Each row below is a small network's average activation on inputs in which a field has the value named, seen along a few directions.
Values that are neighbours, or in one group, have similar rows; names and order tell nothing.

Other fields shift rows strongly along two fixed directions, in all tables alike. That doesn't count.

Z, 16 values:
z12: [-11 -13  17   0  19  10 -31  -6  -6   4]
z14: [  1  -6   7  15  14  20 -29 -12 -10  -6]
z15: [ 8  9  8 -7 -9 16  9  6  0  6]
z13: [ -1   7 -12 -10  -5  -3   9   1  -2  -1]
z16: [-11  -3   3  -6  -6 -35   6  16  -2  13]
z5: [ -8   0  -3  -5  12  17 -12 -11  -6  -4]
z4: [-20 -28   4   9  21 -20 -35 -10   9  -2]
z8: [ -7   3   1  11  -2 -35  -1   3  -5   8]
z1: [ 14   5  -9 -10 -20 -12  37  10  11  -4]
z7: [ 31  10   5 -13  -2  60  16  -5   6 -20]
z11: [ 23  17  -5   8 -11  26  17   2  -4  -4]
z10: [  2   5  -7  11 -11 -17  14   6  -2   4]
z9: [  1 -13   7   1  13  20 -17  -8   8 -13]
z2: [-12   9 -17  -2 -20 -46  25   9   3  12]
z6: [-15 -14  14   5  16 -12 -25  -1   2  10]
z3: [  5  12 -12  -7 -10  14  17  -2  -3  -1]
The values of Z form 4 separate groups.
Question: List the group mates of z2, in the order listed.
Answer: z13, z5, z3
Question: List the group mates of z4, in the order listed.
Answer: z1, z7, z9
Question: List the group mates of z8, in the order listed.
Answer: z14, z11, z10

S, 16 values:
s4: [-1 -7  0 -7  7 14 -9 -8  2 -5]
s8: [-16  -5   1   1  -6 -48   6  10   4  20]
s14: [ 7  6  1 -8 -7  4 13 10 -3  5]
s6: [-12  -4   0   9   8 -10 -14  -4  -7   1]
s10: [ 10  -4   8   6  13  28 -17  -9   1 -10]
s13: [ 31  19  -7  -7 -19  27  37   5   6  -9]
s11: [ -7   1  -3   6   5  -1 -10  -4  -6   1]
s12: [ -8  -7   9   9  24  19 -38 -16 -11  -6]
s16: [12 13  5 -8 -7 21 10  5  0 -1]
s5: [ -7  -8  -2   9  -4 -29   5   7   4   3]
s15: [-1 -1 -7 -7 -5 -8 10  2  6 -3]
s7: [ -7  -2   7  -2  -1 -15   0   6  -1   9]
s2: [  3  -5   6   7   3  11 -13  -5   0  -6]
s9: [  6   5  -7 -13 -10   0  19   4   3  -2]
s3: [-6 -6 -3 -1  4 -2 -3 -4  6 -4]
s1: [ -4   5  -9   5  -6 -11   3   2  -3   6]
The values of S form 4 separate groups.
Question: List the group mates of s10, in the order listed.
Answer: s13, s5, s2
Question: List the group mates of s11, in the order listed.
Answer: s6, s12, s1
Question: List the group mates of s8, in the order listed.
Answer: s14, s16, s7
